A small network was shown many inputs. Here are its activations along a few directions, one row for each input.
In each table, some parts of the input vary, and every possible input appears once, in random order.
A made-up example of a description, with smaller parts first: one of 2 separate values, together with either a single point or one of 11 places along a line or (one of 4 places along a line, together with one of 8 places around a ring).
Shared parts are said once, and a part with two or three values counts as separate values.
In the rows, zero is written as 128.

Other details of the inputs vary at random and push rows far along three fixed directions, the same in every table; ignore that.
These rows show it; all are for the same input, with only those details redrawn:
[117 127 146 174 155 143 112 106 133 189 122]
[116 161 145 141 129 154 185  37 194 109 156]
[119 138 140 164 138 149 126  88 151 170 134]
[110 120 151  91 180 117 138 134 110  57 125]
[132 130 100 113  90 142 107 116 130 109 140]
[133 127  94 114  83 142  95 124 126 116 139]
[116 114 153 169 176 132  94 138 108 188 110]

Table:
row 1: [111 109 162 147 178  75 103 167  84 202  90]
row 2: [148 148 111  72  99 114 129 146 125  93 136]
row 3: [109 122 147  72 172 121 150 135 121  46 142]
row 4: [106 108 161  95 207 108 120 163  90  70 112]
row 5: [132 117 117 136  93 139  84 139 109 139 128]
row 6: [136 101  78 146  65 107 103 163 109 149 134]
row 7: [121 131 171 157 180 103  92 177  89 188  76]
row 8: [140 105  84 107  72 150  86 141 115 144 136]
row 9: [147 124  97 131 105 123 127 155 128  97 133]
row 10: [162 138 106 124  65 118  81 155 109 151 116]
row 11: [139 170 143 153 126 130 155  77 173 172 125]
row 12: [110 128 157 103 186 102 179 165 124  13 115]
row 13: [132 127 131 165 146 143 174 117 149 165 136]
row 14: [126 101 133  99 178 111 159 179 112  71 119]
row 15: [128 135 142 173 158 134 163 121 156 163 139]
row 16: [126 127 102 113  74 142  90 138 113 100 128]
row 17: [137 160 152 122 139 135 197  69 171 152 133]
row 18: [120 115  87 108  52 124 114 107 125 115 151]
row 19: [143 124 114 148 103 125 126 156 127 109 131]
row 20: [138 122 153 145 165 118 111 151 114 214  98]
row 21: [140 121  90  92  69 156 127 111 124 111 151]
What is each input in this table made of?
> one of 3 separate values, together with either a single point or one of 6 places along a line
Changing only the choice among 3 separate values turns row 16 into row 7. The same change can be made to row 18. Which row results?
> row 1
Start at row 7 and move only the place on the line of 6, one step at a time. The first step leads to row 10. Which rows follow, in order?
> row 11, row 2, row 20, row 17
Change only the choice among 3 separate values in row 17. List by row number the other rows that result.
> row 13, row 21

Table:
row 22: [160 142  94 139  56 147  93 124 130 193 124]
row 23: [141 113  92 124  95 119 110 165 111 122 136]
row 24: [106 139 164 107 174 144 174  91 152  71 142]
row 25: [ 97 134 173 180 180 132 107 113 128 157 111]
row 26: [117 101 137  74 173 123 107 177  77  54 113]
row 27: [139 163 132  93 102 136 174  89 164  87 144]
row 28: [127 133 152 174 162 140 164 116 150 163 121]
row 29: [129 153 159 147 155 127 155  94 160 168 128]
row 30: [111  92 134 106 173 113  78 183  69 114 118]
row 31: [125 151 137 104 109 122 172  85 162 111 141]
row 32: [139 131  72 105  47 153 112  92 143 104 159]
row 33: [112  83 129 120 149 119  62 188  61 147 111]
row 34: [129 136 135 122 151 125 185 111 160  78 138]
row 35: [123 138 136 140 131 114 142 136 136  76 123]
row 36: [115 139 171 142 187 109 151 115 135 166 118]
row 37: [136 114 103 174  85 135 108 143 126 199 130]
row 38: [128 146 138 104 141 114 164 100 147 108 129]
row 39: [125 106 115  73 136 123  96 166  92  55 133]
row 40: [130  93 108  88 139 122  67 187  69  90 116]
row 41: [162 156  77  92  38 139 131  96 159 107 148]
row 42: [153 131  87 159  67 145 115 129 147 166 145]
row 43: [130 118 144 167 158 131 126 161 116 171 116]
row 44: [141 111  95 171  79 136 105 141 123 197 125]
row 45: [144 124  86 116  84 126 137 134 134  98 142]
row 46: [ 99 111 163 161 182 136 128 109 122 176 117]
row 47: [121 133 157 166 153 123 134 108 135 215 108]
row 48: [115 163 165 110 151 104 161 103 149  64 119]
What is each input in this table made of?
> one of 3 separate values, together with either a single point or (one of 2 separate values, together with one of 4 places along a line)
Changing only the choice among 3 separate values turns row 23 into row 30. The same change can be made to row 34. Which row results?
> row 40
Start at row 43 and move only the place on the line of 4, one step at a time. The first step leads to row 42. Which rows follow, in order?
> row 23, row 37
Which other rows agree with row 29 in the choice among 3 separate values? List them by row number.
> row 22, row 27, row 31, row 36, row 38, row 41, row 47, row 48
Change only the choice among 3 separate values in row 38. List by row number the other rows that result.
> row 32, row 45
